Here are a small network's activations along a few directions, averaged over the inputs that share one value of a field.
Values that are neighbours, or in one group, have similar rows; names and order tell nothing.

Other fields shift rows strongly along two fixed directions, in all tables alike. That doesn't count.

H, 8 values:
h1: -4.956,1.113,0.089,-3.071,-0.088,-1.737,4.230,1.582,-3.383,-1.357,0.239,2.242,3.650,-0.989,-7.723
h3: -0.313,-0.021,-1.423,5.077,-3.044,-0.247,-2.178,0.007,2.659,-2.425,-1.228,0.529,0.544,2.141,1.862
h6: -3.579,0.915,1.464,0.940,-2.988,-1.542,0.280,0.454,1.073,-4.678,-0.453,1.417,0.627,2.203,-2.410
h8: 2.747,-3.884,-5.984,6.492,-0.473,-0.190,-5.243,1.648,1.191,3.953,-1.393,-1.199,-2.010,-0.934,5.542
h7: 7.631,2.657,1.195,-4.387,6.573,5.441,3.163,-3.669,-0.174,4.491,-0.119,-2.352,1.062,-3.463,2.844
h2: -2.350,3.424,4.713,-7.147,1.864,-0.136,5.999,-1.189,-2.420,-0.576,1.443,1.498,2.443,-0.527,-6.231
h5: 6.902,0.961,1.777,-0.531,2.853,3.468,-1.384,-3.204,2.372,1.864,-0.127,-2.690,-1.368,-0.481,6.431
h4: -6.082,-5.165,-1.831,2.627,-4.697,-5.059,-4.867,4.370,-1.317,-1.273,1.638,0.555,-4.948,2.051,-0.314
The values of H form a star with 3 arms.
- List every value one step from h8, in the order listed. => h1
- List every value one step from h2, in the order listed. => h7, h5, h4

Z, 8 values:
z8: -6.091,-3.282,-1.426,1.961,-4.074,-4.809,-2.880,3.205,-1.282,-3.314,1.027,1.486,-1.754,2.614,-2.770
z3: -0.730,-4.462,-5.278,4.794,-1.284,-2.531,-4.681,2.508,-0.053,1.319,-0.422,-0.066,-2.354,0.435,2.111
z5: 5.216,5.900,3.472,-3.370,3.796,5.072,6.198,-4.321,1.987,0.503,-1.454,-0.357,3.836,-2.080,0.678
z7: 7.214,1.096,1.118,-0.197,2.794,3.682,-0.936,-2.985,2.372,1.947,-0.636,-2.479,-1.736,-0.781,6.786
z1: 5.791,-2.608,-0.207,2.131,1.993,1.738,-4.608,-1.381,3.500,4.240,0.427,-3.475,-4.899,-0.995,9.240
z4: -1.796,4.805,4.710,-8.757,3.436,0.893,8.120,-1.664,-3.518,-0.693,0.821,1.694,4.947,-1.772,-8.359
z6: -6.004,0.429,0.925,1.375,-4.751,-2.805,-0.167,1.713,-0.649,-4.488,0.262,2.337,1.367,3.032,-4.681
z2: -3.599,-1.878,-3.313,2.062,-1.910,-1.239,-1.046,2.925,-2.356,0.487,-0.025,0.860,0.593,-0.453,-3.004
The values of Z form a star with 3 arms.
- List every value one step from z1, in the order listed. => z8
- List every value one step from z5, in the order listed. => z6
- List every value one step from z2, in the order listed. => z3
